Each row below is a small network's average activation on inputs in which a field has the value named, seen along a few directions.
Related values have similar rows: they may be neighbours, one step apart, or belong to one group.
(in the rows, 500 means zero)
Random noise pushes rows far along 3 fixed directions. That doesn't count. These rows show it; they differ only by the noise:
[578 625 361 599 451 524 584 514 513 544 459 542 552 474 491 477 478]
[598 583 504 615 460 529 570 556 535 563 529 610 658 399 542 620 563]
[551 594 242 574 448 500 607 494 521 548 370 440 467 502 440 419 351]
[536 303 411 549 467 435 623 599 645 655 351 358 607 283 463 826 234]
[593 622 410 606 460 527 601 526 510 513 455 564 575 459 525 477 542]


Z, 22 values:
z13: [567 610 350 519 532 595 453 464 258 333 307 399 354 622 501  57 509]
z17: [528 351 622 564 464 483 313 675 465 399 509 588 537 369 638 515 578]
z12: [525 493 638 416 464 521 694 494 456 490 436 545 554 500 460 447 687]
z19: [619 701 707 477 448 598 319 439 485 481 676 582 431 530 421 379 745]
z14: [407 564 424 404 476 510 518 452 598 472 507 516 462 567 253 358 367]
z16: [286 617 263 513 557 487 421 265 462 613 627 455 477 665 466 444 383]
z6: [461 443 743 610 613 335 519 460 585 434 661 609 719 431 725 729 773]
z15: [498 473 548 339 408 509 337 472 510 547 483 371 429 598 340 462 381]
z4: [429 205 697 439 715 349 424 471 506 501 485 383 614 337 646 876 515]
z7: [340 429 435 468 538 390 446 334 569 666 688 547 509 532 505 766 275]
z20: [376 193 472 412 651 422 455 475 584 631 430 269 361 514 570 629 359]
z3: [535 575 432 561 463 518 627 555 550 556 496 554 525 564 492 318 450]
z11: [398 659 536 457 306 514 511 448 475 505 580 607 476 628 401 435 579]
z8: [562 281 491 421 563 557 476 566 508 359 331 408 359 415 558 509 462]
z10: [518 563 801 382 485 532 384 629 510 373 574 452 541 509 518 568 713]
z22: [443 623 256 411 456 544 598 377 429 563 487 372 321 595 225 315 300]
z1: [550 537 583 570 505 500 524 642 606 527 569 735 590 375 704 529 594]
z21: [672 378 759 563 597 560 482 592 416 307 337 530 561 304 650 477 681]
z2: [494 293 617 395 612 419 497 417 473 440 610 378 507 471 658 671 572]
z9: [550 509 468 607 466 481 735 644 521 315 235 520 482 521 642 261 671]
z18: [462 274 806 393 489 501 394 558 460 548 474 465 596 399 393 859 475]
z5: [500 639 382 641 485 594 560 568 464 489 704 695 483 608 516 458 527]
Z is arranged as 6 separate groups.
Question: List the group mates of z13, in the order listed.
Answer: z17, z8, z21
Question: List the group mates of z2, in the order listed.
Answer: z4, z20
Question: List the group mates of z7, in the order listed.
Answer: z16, z6
Question: List the group mates of z5, in the order listed.
Answer: z3, z1, z9
Question: List the group mates of z12, in the order listed.
Answer: z14, z11, z22
